These are the activations of a small neural network, seen along a few directions. Each row is one input.
In each table, some parts of the input vary, and every possible input appears once, in random order.
Descriptions start from the smaller parts, as in this example, which fits no table here: line(4) and (point or line(9) or (values(2) and ring(5))).
Shared parts are said once, and a part with two or three values counts as separate values.
(in the rows, 128 means zero)

Other details of the inputs shift rows strongly along two fixed directions, in all tables alike. That doesn't count.

Rows:
R1: [ 71 162 157 144 141 189 168 115 107 164 174 211]
R2: [131  91 173 198 111 128 117  82 191 139  89 103]
R3: [ 79 158 190 131 148 201 167 124 101 156 147 201]
R4: [105 198  89  81 177 115 118 180  83  91 114 158]
R5: [179 117  67 122 133  47 100 129 146  95 119  79]
R6: [196  82  85  93 144  84 137 125  78 113 124  93]
R7: [ 92 156 158 113  82 229 112  97 163 123 152 141]
R8: [109 147  96  62 166 136 145 178  35 129 120 151]
R9: [ 64 169 161 161 145 185 124 135 139 149  94 185]
R10: [112 178  57  43 133 188  97 126  74  89 151 144]
R11: [176 127  88 113 135  44 105 136 146  87 118  64]
R12: [142 114 148 181 113 137 107 112 176 140  93 145]
R13: [118 107 158 190  97 112 112 104 215 146 122  96]
R14: [ 62 194 141 171 156 176 142 104 137 137 134 211]
R15: [108 161 110  93 162 172 151 164  56 144 137 197]
R16: [141  88 180 159  79 119 143 118 178 158 165 106]
R17: [139  98 177 149  88 141 144 144 159 156 150 122]
R18: [116 140 100  69 177 129 152 147  38 123 127 140]
R19: [155 127 115  74 148 115 139 167  65 116 127 125]
R20: [181 129  97 102 150  72 102 147 114  87  82  86]
R21: [ 97 151  88  62 157 126 145 191  47 127 142 150]
R22: [168  77  92  92 110  56 133 147 114 124 144  55]
R23: [180 125  96 121 145  47 112 112 131  79 111  66]
R24: [166 103  80 116 130  56  93 154 137  96  96  60]
R25: [122 103 165 199 105 111 119  80 200 137 113  98]
R26: [ 52 168 143 105  95 245 112 103 140 138 147 158]
R27: [150 103 184 196 111 129 122  82 197 131  95 108]
R28: [151  93 161 204 108 130 117  75 195 138  95 126]
R29: [ 83 146 156 145 118 192 154 153 122 172 162 204]
R30: [172  75 102  99 124  58 135 122 100 117 139  56]
R31: [117 154  75  73 155 113 150 163  65 126 168 160]
R32: [149  83 192 170  89 122 148  91 172 154 158 100]
R33: [142 101 146 192  93 122 102 118 205 141 114 125]
Each input here is: values(3) and (point or (values(2) and ring(5))).
A walk changes only the ring(5) part. It starts at R5 and steps to R33. List the rest of the walk in order.
> R12, R28, R14
Which other rows agree with R11 in the values(3) part? List them by row number.
> R3, R4, R7, R16, R17, R19, R20, R23, R27, R32
Which other rows does R30 become when the values(3) part takes its other values? List them by row number.
> R1, R32

Rows:
R34: [ 87 157 180 174 137 191 119  80 169 131 114 171]
R35: [ 89 197 119 107 187 124 140 138  74 100  99 150]
R36: [162  98  88 108  86 113  90 127 151 110 127  78]
R37: [111 112 165 175  80 160 112 145 204 160 151 139]
R38: [179  81 107 128  95  38 145  84 151 111 203  41]
R39: [118 144 133  86 164 141 159 141  48 122 123 156]
R40: [ 96 119 163 142 102 135 134 157 156 161 133 122]
R41: [148 110 149 158 111 138 145 134 151 166 136 157]
R42: [125 125 110 102 168 113 156 171  53 139 132 159]
R43: [133  93 169 152 109 190 143  82 145 154 129 140]
R44: [119 186  71 110 162 124 108 125  98  95 106 159]
R45: [ 86 172 163 198 131 159 127 126 186 152 125 189]
R46: [142 137  83  82 157 139 123 143  66 118 141 169]
R47: [179  82 114 161 129  32 114 128 161 115  89  56]
R48: [122 135 120  74 133 119 125 153  91 105 120  89]
R49: [153 101 114  90  98 132 106 115 143 110 119  72]
What do these inputs look like to the network?
> point or (values(3) and ring(5))

Rows:
R50: [ 96 127 195 158  89 177 135 140 157 148 145 155]
R51: [ 94 108 188 151 115 196 133 102 150 158 129 147]
R52: [ 85 127 157 166 114 169 145 105 173 173 165 150]
R53: [175  47 127 149  82  99  85 125 173 131 120  59]
R54: [204  85 105 147 124  81 107  99 152  96 108  87]
R55: [149 161  78  59 139 128 131 167  75 111 139 133]
R56: [102 120 149 133 121 143 144 118 157 150 149 110]
R57: [118 179 101  42 175 152 149 166  22  95 132 165]
R58: [144 114  96 131 130 119 127 105 110 114 109 126]
R59: [107 155 148 111 126 146 161 141 121 136 161 138]
R60: [194  81 104 157 109  60  92 124 174  96 114  77]
R61: [157 124  87  96 134  65 129 160  80 100 156 108]
R62: [112 139 193 171 127 185 130 100 167 133 111 154]
R63: [168 118  75  90 123  78 117 163  87  98 143 117]
R64: [158 116  52  76 143  93 117 142 104 113 138  99]
R65: [192  67 111 140  99  98 103  96 142 113  90  62]
R66: [186  77 165 166 113  82 117  84 178 112 111  65]
R67: [116 216  67  56 186 137 115 165  70  97 114 169]
R68: [110 184  89  84 204 120 167 198  55 156 106 176]
R69: [166 153  89  72 153  85 111 145 115  89 104  87]
R70: [165 114 126 102 118 136 125 129  98 123 128 133]
R71: [116 132 159 161  91 180 148 119 172 163 163 168]
R72: [134 146 127 149 123 137 119 113 176 132 128 148]
R73: [194  59 141 147  64  94 101 133 168 125 129  73]
R74: [106 137 186 145  91 189 150 127 168 158 149 145]
R75: [174  45 115 159  85  84  96 117 177 130 133  69]
R76: [ 88 213  43  59 191 110 148 155  40 106 134 159]
R77: [ 96 124 158 151 102 197 124 116 175 172 139 150]
R78: [ 90 201  77  56 169 139 136 157  59 107 109 141]
R79: [154 116  72 102 125  85  96 150  98  95  96  86]
R80: [162  66 127 179  86  61 111 102 175 125 121  61]
R81: [165  63 118 115 105  84  97 139 143 111 116  50]
R82: [ 86 126 173 144 105 193 135 117 174 165 138 135]
R83: [ 43 185 143 126 151 154 143 142 100 131 126 179]
R84: [ 93 127 183 168 111 190 137  93 149 147 107 144]
R85: [118 137 128 142 104 157 119 115 155 147 111 126]
R86: [197  81 111 131  92  68 135 120 155 124 157  61]
R87: [ 42 208 175 145 157 205 129 151 126 130 125 214]
R88: [ 91 141 143 174 100 174 136 101 178 162 129 162]
R89: [151 118 101  99 147  81 131 113  84  98 106  81]
R90: [127 149  70  71 154  87 110 166  62  81  96  95]
R91: [183 112  84  83 133  94 129 133  76 104 135 124]
R92: [140  95 167 143  92 101 132 134 151 129 149 100]
R93: [ 37 174 143 138 154 176 140 141 108 158 165 207]
R94: [187  91 129 165 104  67 114  95 202 124 129  67]
R95: [ 86 162 136 128 130 139 149 116 135 140 126 131]
R96: [205  72 143 166 103 107  98  92 181 113  98  77]
R97: [166 120 116  77 142  88 142 135  71 102 138 101]
R98: [128 105 152 167 142 111 151 174 137 165  99 148]
R99: [ 93 188  72  84 191 126 149 133  30 103 126 170]
R100: [ 92 219  59  66 211  96 126 178  39  79 135 183]
R101: [103 144 173 181 113 174 106 127 181 138 118 168]
R102: [165  93  72  90 146  98 117 123  88 108 127 108]
R103: [ 91 114 155 139 124 129 128 132 140 140 144 123]
R104: [ 94 160 185 163 124 154 140 105 190 149 135 150]
R105: [173 120  97  91 143  83 139 129  69 108 149 114]
R106: [129 106 131 104 146 118 135 115 101 124 134 105]
R107: [110 142 178 191 136 162 137  88 164 143 137 169]
R108: [136 105 112 118 146 113 130 109 100 130 145 118]
R109: [ 83 148 193 179 124 147 127 119 180 136 131 158]
R110: [ 22 193 151 171 134 212 140 133 127 158 135 236]
R111: [103 105 171 155 112 199 123 100 153 164 129 162]
R112: [118 107 193 184 138 152 168 134 145 196  96 182]
Changing only one part turns R75 into R64. The same change can be made to R103. Which row results?
> R56
Changing only one part turns R67 into R96. The same change can be made to R69. Which row results?
> R62
What do these inputs look like to the network?
> values(3) and (point or (line(4) and ring(5)))
Which other rows does R109 become when the ring(5) part takes its other values? List them by row number.
> R60, R87, R100, R101
